Read these off the row that follows.
1) Which number is the entry just left of -59?
2) Which number is the largest entry?
3) Which number is the entry just right of 18?
[-19 -63 -80  21   3  22 -59  28  16  19  11  19  19  18 -50  25]
1) 22
2) 28
3) -50

a =
array([[-10,  -7,   2,  20, -12,  -8,   7,   6,  -1,  -8, -15],
       [ 18, -29,   4,   1, -27, -19, -28, -15, -28,  10, -50],
       [-45,  -9,   5,  69, -26, -16,  41,  31,  13, -33, -22],
       [-32, -23,   7,  64, -38, -24,  24,  20,  -2, -26, -46]])
Indices start at 0.
What is the entry in the bottom-left corner?
A: -32
What is the entry directly above -9?
A: -29
The entry directly above -16 -> -19
What is the entry directly above 13?
A: -28
The entry in the top-right corner is -15
The entry in the top-left corner: -10
The entry just left of the largest entry -> 5
The bottom-right entry -> -46
What is the entry directly below the smallest entry?
A: -22
What is the entry in row 2 and column 0?
A: -45
What is the entry just left of the smallest entry?
A: 10
The entry just right of -12: -8
What is the entry directly below 2?
A: 4
The entry in row 0 and column 1: -7
The entry in row 0 and column 2 is 2
What is the entry directly below the largest entry?
A: 64
The top entry of the column that holds the largest entry -> 20
What is the entry just right of the largest entry?
A: -26
The entry directly above the largest entry is 1
The entry in row 1 and column 0 -> 18
What is the entry directly above 41?
A: -28
What is the entry directly above 24?
A: 41
The entry just right of 1: -27
What is the entry just left of -24?
A: -38
The entry just left of -1: 6

X =
[[55 30 29 58 75 49]
 [15  8 46 64 23 46]
 [50 43 60  8 24 37]
 [59 32 10 79 63 60]
 [57 18 30 75 52 25]
 [56 29 83 39 64 17]
 [72 80 24 30 70 44]]
The top-right entry -> 49
Find the largest entry in the first row.
A: 75
Find the 1st entry on the main diagonal.
A: 55
Find the entry directly below 55.
A: 15
Find the entry in the bottom-left corner.
A: 72
The entry in the bottom-right corner: 44
The entry directly below the largest entry is 24
The entry just right of 10: 79
Find the 4th entry in reading order.
A: 58
The entry just left of 10 is 32
Find the entry directly above 63.
A: 24
The smallest entry in the last column -> 17
Find the top entry of the column that holds the largest entry.
A: 29
The maximum: 83
Find the entry just right of 57.
A: 18
The third entry on the diagonal from the top-right corner: 8

Questions about the row below.
1) Which number is the first entry from the right?
2) Which number is the 3rd entry from the right?
3) Which number is the entry just left of -11?
4) Which number is the third smallest entry?
5) Which number is the 2nd smallest entry?
6) Which number is the fifth entry?
7) Which number is the 2nd largest entry?
[-17 -15  -8  20 -15 -36  -7  31  12 -73  -3 -11   6 -15 -10   6]
1) 6
2) -15
3) -3
4) -17
5) -36
6) -15
7) 20

Questions about the array below.
1) Give the entry just right of -1.88.
2) Give the entry just left of -0.81.
3) Give the entry just left of -0.68.
[[-1.17 -0.25 -0.27 -0.78 -1.09 -1.64 -1.25 -0.77  0.41 -0.47  0.41 -1.80
  -0.44 -0.94 -0.05]
 [-1.18 -0.53 -0.75 -0.51 -0.51 -0.68 -0.56 -1.36  0.31 -0.34  0.31 -1.66
  -1.86 -0.81  0.59]
 [-1.50 -1.28 -0.97 -0.54 -0.26  0.50 -0.02 -1.81 -1.25 -1.15 -1.25 -0.95
  -0.56 -0.46 -0.64]
 [-1.84 -0.52  0.23 -0.91 -1.32 -1.46 -1.33 -0.96 -0.35 -1.25 -0.35 -1.88
  -0.40 -0.66 -1.20]
 [-1.23 -0.57  0.04 -1.16 -1.54 -1.77 -1.59 -0.35 -0.92 -1.31 -0.92 -1.16
  -1.32 -0.79 -1.92]
 [-1.34 -0.62 -0.71 -0.48 -0.49 -0.50 -0.48 -1.51  0.20 -0.45  0.20 -1.70
   1.96 -0.75  0.52]]
1) -0.40
2) -1.86
3) -0.51

Read these off the grid that follows.
1) What is the top-left entry?
2) What is the third entry, reading row by row?
3) What is the 1st entry on the diagonal from the top-right corner?
4) What is the entry just left of -43?
5) What is the entry in the bottom-left corner?
6) What is the 3rd entry from the end, reading row by row?
7) What is the entry just right of the largest entry?
8) What is the entry directly above the largest entry?
[[ -2 -20 -11 -13  15 -10  -7  21 -12  46   9  -9 -15 -48 -10 -16]
 [ -8   4  -8 -10  16  31  12  41 -18 -22 -16 -41  37  -2   7  22]
 [ 22  16  21  33  -9  -1   2 -25  27   9  13  50  -5  49  -2   5]
 [ -6   6  -6  -6  16  33  13  40 -16 -22 -15 -38  38   4   7  24]
 [ -2 -20 -14  -7   8  -4 -11  18 -17  34  -3 -10 -10 -30 -23 -13]
 [ -5 -21 -17 -14  16   2  -8  32 -22  35  -4 -24  -3 -42 -19 -10]
 [  2  23  15  -1   9  12  22   6  16 -21  13  -2  19   8  39  19]
 [ -9 -14 -20 -20  34  31   7  70 -33  20 -12 -56  32 -43  -6  13]
 [-10   4 -10 -13  20  36  14  49 -21 -24 -17 -50  42  -7  10  25]
 [  2 -16  -8  -4   9  -8  -8  12  -9  38   5   0 -13 -28 -16 -13]
 [ -5 -22 -16 -18  20  -2  -5  34 -20  43   3 -23  -6 -53 -12 -12]
 [ 10  38  34   4   4  -5  31 -21  44 -21  38  28   5  13  69  17]
 [ -5   9  -2  -6  15  28  15  33  -9 -22  -9 -31  34   3  14  23]
 [ 21   6  13  37 -12   2  -7 -22  16  12   0  46  -5  55 -26   1]
 [ -1 -21 -12  -7   8  -7 -11  16 -15  39   0  -6 -13 -32 -22 -15]]
1) -2
2) -11
3) -16
4) 32
5) -1
6) -32
7) -33
8) 6

[[ 20 -42 -49 -81]
 [-42  26 -43 -82]
 [-13 -27  83 -57]
 [ 18 -39 -51 -81]
 [ 28 -53 -36 -77]
 [-37  22 -47 -83]
 [-19 -21  84 -57]]
Indices start at 0.
The entry directly above -19: -37
The entry at row 0, column 1 -> -42
Find the entry in row 0 and column 2.
A: -49
The entry at row 2, column 0 is -13
Find the entry directly above the largest entry.
A: -47
Find the entry in the top-right corner.
A: -81
Find the entry directly below -83.
A: -57
Find the minimum.
A: -83
The entry in the bottom-left corner -> -19
The entry directly above -36 -> -51
The entry at row 0, column 0 is 20
The entry just left of -82 -> -43
Find the entry just left of the largest entry.
A: -21
Find the largest entry.
A: 84
Find the entry just left of 83.
A: -27
